Each row below holds a small network's activations on one input, seen along a few directions.
Each table varies a few parts of the input and shows all the possible inputs, shuffled.
A made-up example of a description, with smaller parts first: values(3) and (point or ring(9) or (ring(5) and line(6))).
Shared parts are said once, and a part with two or three values counts as separate values.
(in the rows, 128 means zero)

Other details of the inputs shift rows strongly along three fixed directions, in all tables alike. That doesn't count.

Table:
R1: [132  62 130 136 145 199 137 118 134 125  93 167 118]
R2: [146 120 140 169 120 183 139  61 144 159 128 120  98]
R3: [103 157  90 120 132  76  89 132  90 124 148 118 153]
R4: [101 101 165 159 111 163  72  78 165 161 168 157  90]
R5: [127 150 128 153 132 146  90  81 139 159 157 120 104]
R6: [162 121 147 182 120 150 148  68 153 155 108 120  64]
R7: [123  82 126  68 151 192 203 173 151 114  58 125 135]
R8: [ 97  71 170 132  80 174 108 137 164 133 130 199  94]
R9: [164 107 140 238 118 145  86  32 130 168 164  91 125]
R10: [103 183 103  73 100  68  79 144 109 138 172 168 102]
R11: [120  69 135  85 104 123 157 175 148 113  57 194  79]
R12: [ 98 170 123  35 100  83 105 198 131  91 136 202 100]
R13: [103  77 185 121  87 141 128 124 176 143 115 187  52]
R14: [ 97 206 107 153  95  51  45 108  92 139 199 150 127]
R15: [104  72 141 115  87 170 106 116 149 137 111 212  81]
R16: [188 152 125 160 165 146 188 114 132 109  92  59 157]
R17: [159 111 108 175 142 181 118  66 148 147 126 134  98]
R18: [173 130 118 187 128 178 134  74 154 144 126 146  97]
R19: [107  86 180  75 112 156 153 181 174  99  97 175 114]
R20: [157 120 141 168 125 180 132  66 152 163 126 121  97]
R21: [112 179  83 106 134  87 104 128  98 127 158 118 133]
R22: [183 110 130 183 156 128 170 124 124 100  97  54 183]
R23: [136 124  99 116 163  83 150 172  97 114 113  49 204]
R24: [119 159 100 117 150  82  80 140  86 128 156 125 154]
R25: [147  64 124 122 174 166 195 167 112 107  78  77 189]
R26: [142  56 144 102 131 169 195 197 156 106  61 134 158]
R27: [ 86 208 154 143  97  51  54 106 111 125 217 123 126]
R28: [114  85 162 167 117 166  55  90 141 156 170 166  98]
R29: [147 103 150 142 142 159 182 143 156 127 100 103 154]
R30: [122 100 111  65 139  93 198 211  99  99  80  79 199]
R31: [164 108 126 201 125 167 118  79 146 141 116 146 116]
R32: [104 186 117 100 147 103 104 136  94 137 170 107 139]
R33: [ 84  70 167  63 133 177 149 179 150 121 113 171 123]
R34: [111 170  99  66 117  98 149 185 116 107 125 157 131]
R35: [ 88  75 178 108  87 175 120 116 168 147 134 187  85]
R36: [ 81 132 117  36  94  73  91 196 115 121 128 196 120]
R37: [180  95 122 185 148 100 190 120 116 123  79  48 152]
R38: [167 112 129 159 160 135 188 110 127 137 105  46 178]
R39: [165 107 104 120 173 177 166 131 128 123  97 123 134]
R40: [183 181 107 215 161 140 173  67 113 143 131  33 164]
R41: [153 161  92 124 153  77 168 160  89  78  95  78 190]
R42: [143 144 118 127 145  77 167 171  96  83 112  58 199]
R43: [114 157  91 119 137  72  81 137  97 128 147 119 152]
R44: [124  83 143  80 112 153 140 179 156  88  73 202 110]
R45: [166 165 147 232 125 167 108  21 141 143 159  99  98]
R46: [ 92 184 102  75  95  72  86 139 102 134 173 167 103]
R47: [ 87 170 121  36  95  87 112 193 124  87 137 201 100]
R48: [119 128 156 148 127 184  72  78 149 165 166 169  74]
R49: [ 79  68 158  65 119 168 151 173 161 121 103 165 121]
R50: [ 94 141 115 123 123  76  88 142  96 128 165  98 162]
R51: [135 111 162 194 119 175 139  78 158 147 141 121 121]
R52: [152 186 104 105 157  96 182 171 111 119 110  65 179]
R53: [ 99 211  98 125 127  74  44 100  82 144 217 143 111]
R54: [149 214  89 167 120  28  96  84  91 144 170  97  96]
R55: [134 144 121 103 184  97 163 170  99 119 129  52 199]
Description of these inputs: ring(5) and (point or (values(2) and line(5))).
Changing only the ring(5) part turns R45 into R27. The same change can be made to R48. Which row results?
Answer: R55
Changing only the ring(5) part turns R39 into R24. The same change can be made to R21. Which row results?
Answer: R3
Change only the values(2) part in R53. List by row number the other rows that result.
Answer: R39
Change only the line(5) part in R15. List by row number the other rows that result.
Answer: R1, R3, R14, R41
Change only the ring(5) part in R40. List by row number the other rows that result.
Answer: R8, R14, R34, R51
Change only the values(2) part in R27. List by row number the other rows that result.
Answer: R19

Table:
R56: [116 156 152 163 101 100  83  90 125 147 178 123 110]
R57: [138 115 112 108 123 110 132 162 131 117 107 146 135]
R58: [123 114 125 100 124 121 134 145 125 107 100 146 115]
R59: [110 105 148  80 134 157 145 172 143 118 114 146 138]
R60: [114 139 132 160 128 138  69  91 124 145 170 141 125]
R61: [117  67 168 139 104 175 114 125 164 126 116 181  98]
R62: [128 148 155 170 107 108  89  94 134 137 171 127 114]
R63: [131 160  94 127 126  77 102 123 100 142 151 112 145]
R64: [113 127 136 172 110 116  73  89 122 145 159 138 117]
R65: [122 159 103 109 124 121 141 140 111 119 133 127 138]
R66: [129  93 148 138  93 183 137 120 167 118 107 199  82]
R67: [126 134 139 123 126  97 132 155 123 113 135 109 151]
R68: [112 158 144 153 114 118  83  89 125 152 186 120 112]
R69: [117 140 109  92 139 113 123 143 111 112 126 128 127]
R70: [205 109 113 199 179 150 203 104 125 120  78  57 156]
R71: [128 140 108 117 138 104 128 122 109 116 123 114 129]
R72: [136 135 119 168 104 115  74  86 123 153 153 146 105]
R73: [111 140 110 123 136  89 118 140 103 129 141 104 159]
R74: [122 134 119 106 108 125 154 151 125 112 106 149 127]
R75: [124 123 146 141 106 153 121  95 162 149 131 155  82]
R76: [124 132 120 134 133  92 117 147 113 113 133 114 158]
R77: [133 174  98 118 140  93  92 132 100 137 158 121 151]
R78: [130 131  98  99 134 116 125 151 115 131 125 127 141]
R79: [135 172 107 131 136 128 133 122 112 122 141 122 144]
R80: [110 135 120 116 133  93 128 143 109 128 138 100 158]
R81: [127 147 112  96 150 121 124 143 113 107 123 129 136]
R82: [136 152 104 139 124 120 150 115 114 125 127 115 139]
R83: [131 135 127 123 130 105 136 140 116 132 121 130 117]
R84: [135 108 125  94 134 124 152 165 132  90  87 145 126]
R85: [146 145 130 126 130 110 154 142 142 117 109 110 131]
R86: [123 109 127  83 142 148 160 168 130 125 103 146 114]
R87: [138 133 131 117 125 124 162 141 142 125  96 114 125]
R88: [113 127 134 112 130 127 128 141 125 131 142 114 139]
R89: [123 116 144 166 115 127 101  98 129 141 146 126 124]
R90: [105  93 146  84 120 138 153 166 141 122 108 144 131]
R91: [ 96 127 117  93 130 112 110 159 115 124 139 133 143]
R92: [140 138 116 137 145 110 143 121 112 139 128 109 126]
R93: [189 118 111 168 171 175 211 101 142 129  77  47 154]
R94: [116 129 147  91 133 142 140 159 136 122 127 133 138]
R95: [121 106 125 115 143 143 147 146 125 125 118 109 151]
R96: [129  98 158 115 119 202 137 119 183 137 104 179  80]
R97: [187  98 131 238 172 204 148  41 137 147 120  64 155]
R98: [108 113 162 134 103 144 108 101 148 147 150 156  96]
R99: [130  95 150 125 131 193 125 120 157 140 118 185  80]
R100: [111 134 141 119 116  98 119 144 120 127 138 119 138]
What do these inputs look like to the network?
Answer: line(5) and (line(4) or values(5))
Changing only the line(5) part turns R86 into R83. The same change can be made to R88. Which row results?
Answer: R100
Change only the line(5) part in R98. List by row number the other rows that result.
Answer: R56, R62, R68, R94
Change only the values(5) part in R79. List by row number the other rows that result.
Answer: R77, R81, R96, R99
Change only the line(5) part in R91. List by row number the other rows that result.
Answer: R60, R64, R73, R76

Table:
R101: [104 137 138 136 103 107  70 114 123 135 168 159 116]
R102: [138  97 143 105 135 136 174 162 143 107  82 131 122]
R103: [105 137 135 107 122 112 117 143 121 127 147 117 145]
R104: [125 129 155 197  76 185  52  37 168 158 174 219  37]
R105: [113  79 138  74 141 170 170 176 139 124  96 138 143]
R106: [153 156 126 194 139  90 130  89 111 146 153  45 166]
R107: [183 118 113 184 175 170 160  81 123 141 114  72 145]
R108: [124 161 105 110 125 111 125 128 120 126 132 137 117]
R109: [ 84 212 102  76 101  54  56 141  94 143 198 167 101]
R110: [118  91 162 107 101 151 120 142 167 133 111 185  80]
R111: [136 104 120  67 130 153 197 185 142  98  63 155 130]
R112: [122  80 134  90 129 156 163 184 141 100  83 156 146]
R113: [177 120 116 185 169 163 160  82 131 131 107  72 145]
R114: [167 106 113 174 155 150 157  99 119 125 105  73 163]
R115: [123  74 138  88 120 134 165 181 146 114  78 145 134]
R116: [155 110 126 180 158 161 160  90 129 136 117  66 161]
R117: [ 97 158 134 110 117 108  66 125 125 142 171 166  97]
R118: [ 89 185 110  75 118   6 103 192  77 108 159 105 164]
R119: [ 89  83 168  89  98 166 121 156 160 125 123 190 105]
R120: [184 131 105 188 149 164 167  70 129 131 104  85 131]
R121: [105 151 120  38 135  85 150 227 115  87 109 141 160]
R122: [147 106 122  97 122 139 189 163 148 116  69 139 118]
R123: [124  91 138 122 143 169 156 138 140 132 105 120 141]
R124: [138 202  81 161 159  40 102 110  67 129 173  36 193]
R125: [108 151 142 127 107 119  67 106 133 138 171 163  91]
R126: [103 104 182 200  79 189  42  47 171 163 190 201  62]
R127: [125  74 124  89 142 166 159 164 132 122  91 144 138]
R128: [124 164 130 154  96  98  94  90 126 139 157 152  82]
R129: [162 105 141 194 145 144 171  91 130 132 111  63 152]
R130: [156 158  97 197 162 103 112  78  91 144 153  55 169]
R131: [100 209 108  65 131  26 102 190  85 106 165 110 164]
R132: [120 113 130 115 113 171 121 116 152 140 116 189  77]
Changing only one part turns R123 into R130. The same change can be made to R119. Which row results?
Answer: R101
What do these inputs look like to the network?
Answer: line(4) and (values(2) or line(6))
Change only the values(2) part in R106. List by row number the other rows that result.
Answer: R129

Table:
R133: [145 106 123 130 140 180 173 125 145 119  95 122 136]
R134: [ 99 145 132 136 119  83  80 126 108 151 177 105 149]
R135: [147 132 131 168 141 161 122  77 142 144 137 114 108]
R136: [142 105 113  81 153 153 180 183 136 100  74 130 154]
R137: [178 141  98 205 162 145 144  60 118 154 130  59 150]
R138: [139 117 122 148 133 140 127 103 121 129 127 128 119]
R139: [113 152 122  84 110  92 144 171 123 106 119 133 139]
R140: [ 62 114 162 121  83 114  29 115 132 146 192 192  87]
R141: [ 96 127 142  78 101 124  92 166 138 120 143 201  98]
R142: [105 169 122  98 117  80 128 163 109 115 144 128 141]
R143: [126  89 150 119 114 166 132 144 157 120 104 187  97]
R144: [151  90 128 140 137 158 175 131 141 134  88 122 126]
R145: [143  95 120 115 131 140 169 143 136 108  77 129 130]
R146: [133 148 132 127 122 104 128 124 132 126 129 117 118]
R147: [ 96 166 120  34 131  65 140 209 106 106 130 130 144]
R148: [122 152 125 128 123 128 121 121 122 129 142 129 130]
R149: [148 170  93 153 154  68 141 123  83 118 134  62 168]
R150: [142 120 124 146 129 140 132 107 129 146 130 126 119]
R151: [ 95 155 140 136 115  90  87 126 111 133 181 108 156]
R152: [204 138 114 245 152 145 139  42 128 136 123  61 145]
R153: [115 175 123 135 117  97  66 115 113 136 176 148 118]
R154: [129 187  77  84 163  45 152 179  66 103 124  61 194]
R155: [120 106 157 157  96 183 101  82 159 144 148 185  76]
R156: [104  81 166 136 108 164  87 127 155 134 143 174 112]
R157: [138 100 138 101 143 147 187 165 142 112  80 123 129]
R158: [113  86 156  87 119 183 142 147 163 127  98 183  86]
R159: [137  99 116  89 143 152 179 168 132 125  81 126 141]
R160: [145 120 115 172 139 157 116  74 129 138 131 122 115]
R161: [134  79 156 132 149 162 164 136 145 125 100  99 152]
R162: [118 175 122 155  95  75  65  89 118 156 181 135 102]
What do these inputs look like to the network?
Answer: values(5) and (point or line(5))
Change only the values(5) part in R158. List by row number the other rows that result.
Answer: R148, R153, R154, R159
List by row number the other rows that have the values(5) part in common with R161.
Answer: R135, R146, R147, R157, R158
Change only the values(5) part in R149. List by row number the other rows that result.
Answer: R142, R143, R144, R157
